A small network was shown many inputs. Here are its activations along a few directions, one row for each input.
In each table, some parts of the input vary, and every possible input appears once, in random order.
Descriptions start from the smaller parts, as in this example, which fits no table here: values(3) and (point or line(9) or (ring(5) and line(6))).
Shared parts are said once, and a part with two or three values counts as separate values.
(in the rows, 100 means zero)

Other details of the inputs shift rows strongly along two fixed directions, in all tables alike. That doesn't count.

Rows:
r1: | 130 |  88 |  90 | 117 | 113 | 135 | 129 |  63 |  96 | 138 | 112 |  84 |
r2: | 106 |  97 | 103 | 149 |  74 |  72 |  73 | 144 |  96 | 121 |  78 | 128 |
r3: |  92 | 130 |  99 |  84 |  97 |  82 |  76 | 129 | 112 |  45 |  92 |  86 |
r4: |  91 |  67 |  96 | 108 | 106 | 118 | 131 |  57 |  91 | 140 | 121 | 104 |
r5: |  72 | 115 |  77 |  98 |  91 |  92 |  88 | 112 | 122 |  94 | 102 | 105 |
r6: | 105 | 132 |  86 |  95 |  86 |  94 |  83 | 124 | 108 |  70 |  84 |  81 |
r7: |  93 |  71 |  86 | 116 | 104 | 118 | 132 |  56 |  99 | 140 | 122 | 102 |
r8: | 118 | 106 | 109 | 161 |  79 |  81 |  80 | 147 | 103 | 113 |  74 | 112 |
r9: | 129 |  81 | 100 | 111 | 109 | 132 | 130 |  60 |  84 | 132 | 109 |  82 |
r10: | 130 |  79 | 132 | 124 |  89 | 106 | 109 | 111 |  67 | 135 |  73 | 105 |
r11: | 130 |  89 | 113 | 139 |  90 | 110 | 103 | 114 |  81 | 142 |  80 | 102 |
r12: | 111 | 120 |  78 |  94 | 100 | 116 | 106 |  84 | 112 |  86 | 104 |  74 |
r13: |  93 | 134 |  90 |  92 |  95 |  81 |  78 | 128 | 120 |  45 |  94 |  84 |
r14: |  93 |  74 |  82 | 120 | 102 | 119 | 131 |  54 | 104 | 140 | 123 | 102 |
r15: | 117 | 105 | 108 | 159 |  75 |  78 |  84 | 141 | 100 | 105 |  74 | 107 |
r16: |  91 |  63 | 106 |  98 | 108 | 117 | 134 |  59 |  86 | 139 | 118 | 109 |
r17: |  93 |  75 | 108 | 136 |  87 |  97 | 103 | 111 |  88 | 150 |  92 | 123 |
r18: |  55 | 120 |  81 |  21 | 123 | 108 | 103 |  76 | 123 |  56 | 127 |  89 |
r19: | 117 | 100 | 107 | 141 |  95 |  93 |  94 | 124 | 102 | 112 |  89 | 104 |
r20: |  91 |  60 | 115 |  91 | 111 | 116 | 134 |  58 |  81 | 139 | 115 | 111 |
r21: |  91 | 115 |  94 |  40 | 132 | 116 | 115 |  62 | 115 |  45 | 130 |  71 |
r22: | 102 | 115 | 103 |  96 | 107 |  95 |  89 | 116 | 109 |  76 |  99 |  92 |
r23: |  88 | 120 |  90 | 111 |  74 |  64 |  64 | 143 | 108 |  71 |  83 | 111 |
r24: |  86 | 116 |  92 |  86 |  96 |  81 |  73 | 122 | 108 |  75 |  98 | 109 |
r25: | 108 | 113 | 105 |  77 |  99 | 106 | 100 | 104 |  94 |  80 |  90 |  84 |
r26: | 128 |  80 | 110 |  97 | 119 | 136 | 132 |  63 |  85 | 136 | 110 |  89 |
r27: |  95 |  79 |  98 | 143 |  85 |  96 | 104 | 110 |  96 | 149 |  94 | 122 |
r28: | 112 |  78 |  83 | 122 | 113 | 118 | 121 |  54 | 105 | 138 | 127 | 106 |
r29: |  99 | 137 |  61 |  50 | 124 | 130 | 109 |  62 | 132 |  61 | 126 |  60 |
r30: |  74 | 115 |  91 |  20 | 124 | 100 |  98 |  69 | 111 |  41 | 126 |  89 |
r31: |  88 | 114 |  99 | 104 |  79 |  68 |  66 | 138 |  99 |  74 |  84 | 113 |
r32: |  86 | 102 | 105 |  58 | 114 |  95 |  93 |  93 | 100 |  78 | 109 | 108 |
r33: |  87 | 102 |  97 |  66 | 107 |  94 |  97 |  86 | 101 |  73 | 113 | 102 |
r34: |  88 | 114 |  72 |  86 | 101 |  95 |  94 |  82 | 120 |  73 | 118 |  94 |
r35: |  94 | 122 | 121 |  74 | 104 |  82 |  77 | 138 | 103 |  57 |  84 | 100 |
r36: | 116 |  95 | 134 | 139 |  85 |  79 |  83 | 152 |  85 | 112 |  69 | 119 |
r37: |  91 |  98 |  99 |  72 | 113 | 100 |  99 |  86 | 102 |  90 | 115 | 107 |
r38: |  85 |  85 | 130 | 121 |  76 |  74 |  82 | 151 |  81 | 129 |  67 | 135 |
r39: |  97 | 116 | 128 |  92 |  89 |  71 |  74 | 149 |  94 |  60 |  72 | 103 |
r40: | 128 |  77 | 119 |  92 | 120 | 134 | 131 |  66 |  79 | 137 | 104 |  93 |
Each input here is: values(2) and line(4) and line(5).
The inputs of r9 and r10 match in every part but the line(5) part. If r4 is changed in the same way as r9 into r10, which row does it become? -> r20
Which other rows does r40 become when the values(2) part takes its other values? List them by row number. -> r10
Which other rows does r34 become when the line(4) part takes its other values? List them by row number. -> r12, r14, r15
Which other rows does r30 become when the values(2) part takes its other values? List them by row number. -> r32
Which other rows does r33 become when the line(4) part takes its other values? List them by row number. -> r16, r21, r25
Start at r35 and move only the line(5) part, one step at a time. The first step leads to r36. Which rows follow, in order? -> r22, r19, r8

Rows:
r41: |  99 |  85 | 123 | 138 |  73 |  75 |  86 | 139 |  77 | 127 |  71 | 118 |
r42: | 126 |  83 |  99 | 124 |  99 | 121 | 123 |  84 |  90 | 144 |  96 |  99 |
r43: |  97 |  78 | 106 | 114 |  92 |  93 | 113 |  90 |  89 | 117 | 105 | 114 |
r44: |  94 | 142 | 106 | 105 |  81 |  73 |  56 | 174 | 110 |  58 |  70 |  99 |
r45: |  84 |  98 | 102 | 109 |  84 |  88 |  83 | 119 |  97 | 109 |  85 | 117 |
r46: | 127 |  95 | 126 | 154 |  85 |  83 |  84 | 141 |  92 | 117 |  70 | 116 |
r47: |  63 | 123 |  83 |  51 | 116 |  95 |  84 |  99 | 124 |  52 | 116 |  94 |
r48: |  80 | 143 |  78 |  54 | 116 |  98 |  83 | 105 | 131 |  43 | 111 |  73 |
r49: |  99 |  98 | 127 | 118 |  75 |  67 |  75 | 146 |  85 |  89 |  67 | 119 |
r50: | 104 |  94 |  83 | 107 | 106 | 122 | 112 |  66 | 107 | 117 | 113 |  91 |
r51: |  86 | 104 |  98 |  72 |  97 |  93 |  99 | 110 |  97 |  80 |  98 |  97 |
r52: | 107 |  83 |  83 | 103 | 130 | 134 | 129 |  43 | 111 | 120 | 136 |  85 |
r53: |  76 | 118 |  92 |  58 | 104 |  97 |  91 |  97 | 110 |  78 | 102 |  94 |
r54: | 118 |  90 |  91 |  90 | 123 | 144 | 136 |  41 |  99 | 123 | 127 |  80 |
r55: | 113 |  81 | 129 | 128 |  84 |  88 |  95 | 117 |  82 | 130 |  74 | 125 |
r56: | 104 |  92 | 128 | 118 |  94 |  81 |  86 | 130 |  92 | 105 |  81 | 122 |
r57: |  77 | 104 |  84 |  53 | 128 | 109 | 117 |  61 | 121 |  74 | 137 |  96 |
r58: | 110 | 112 | 104 | 128 |  71 |  78 |  81 | 155 |  92 |  95 |  66 | 102 |
r59: | 127 |  79 | 111 | 138 |  97 | 117 | 120 |  87 |  79 | 136 | 100 |  95 |
r60: |  99 |  87 | 106 |  84 | 110 | 121 | 117 |  72 |  91 | 119 | 112 | 100 |
r61: |  86 | 106 | 106 |  76 |  98 |  96 |  94 | 108 |  94 |  77 | 101 |  95 |
r62: | 105 |  69 | 112 | 116 | 116 | 114 | 124 |  74 |  88 | 147 | 112 | 108 |
r63: | 115 |  93 | 108 | 158 |  67 |  75 |  90 | 136 |  90 | 118 |  76 | 115 |
r64: | 111 |  78 | 100 |  98 | 111 | 104 | 104 |  77 |  83 | 121 | 117 | 111 |
r65: | 118 |  61 | 126 | 150 |  92 | 100 | 114 | 119 |  74 | 166 |  84 | 128 |
r66: | 110 |  69 | 118 | 114 | 116 | 121 | 125 |  77 |  84 | 142 | 114 | 109 |
r67: |  83 |  82 |  87 |  72 | 121 | 120 | 123 |  45 | 101 |  98 | 133 |  89 |
r68: | 104 |  98 |  80 |  86 | 127 | 122 | 128 |  51 | 121 |  97 | 138 |  86 |
r69: |  64 | 131 |  79 |  41 | 102 |  88 |  88 |  99 | 125 |  47 | 111 |  98 |
r70: | 101 | 107 |  88 |  91 | 108 | 110 | 109 |  78 | 105 |  90 | 111 |  77 |
r71: |  82 | 152 |  88 |  81 |  78 |  73 |  56 | 155 | 120 |  50 |  71 |  90 |
r72: | 136 |  82 | 106 | 153 |  87 |  92 |  89 | 117 |  77 | 139 |  89 | 116 |
r73: |  77 | 129 |  99 |  71 |  79 |  74 |  67 | 154 | 106 |  66 |  71 | 108 |
r74: |  98 | 130 |  95 |  77 |  97 |  86 |  81 | 115 | 113 |  42 |  91 |  83 |
r75: | 112 |  93 |  89 | 115 |  98 | 112 | 119 |  74 | 106 | 121 | 110 | 101 |
r76: | 125 |  92 | 105 | 110 | 107 | 117 | 115 |  72 |  98 | 115 | 101 |  96 |
r77: |  88 | 110 |  70 |  67 | 119 | 120 | 112 |  54 | 119 |  68 | 132 |  69 |
r78: |  96 | 128 |  85 |  76 | 108 | 100 |  91 | 119 | 119 |  66 | 100 |  85 |
Describe the family of inputs behind these rows. -> values(2) and (point or (values(3) and line(6)))
The inputs of r62 and r48 match in every part but the values(2) part. If r64 is changed in the same way as r62 into r48, which row does it become? -> r72
Which other rows does r50 become when the values(2) part takes its other values? List them by row number. -> r45
Which other rows does r60 become when the line(6) part takes its other values? List them by row number. -> r45, r53, r55, r69, r73
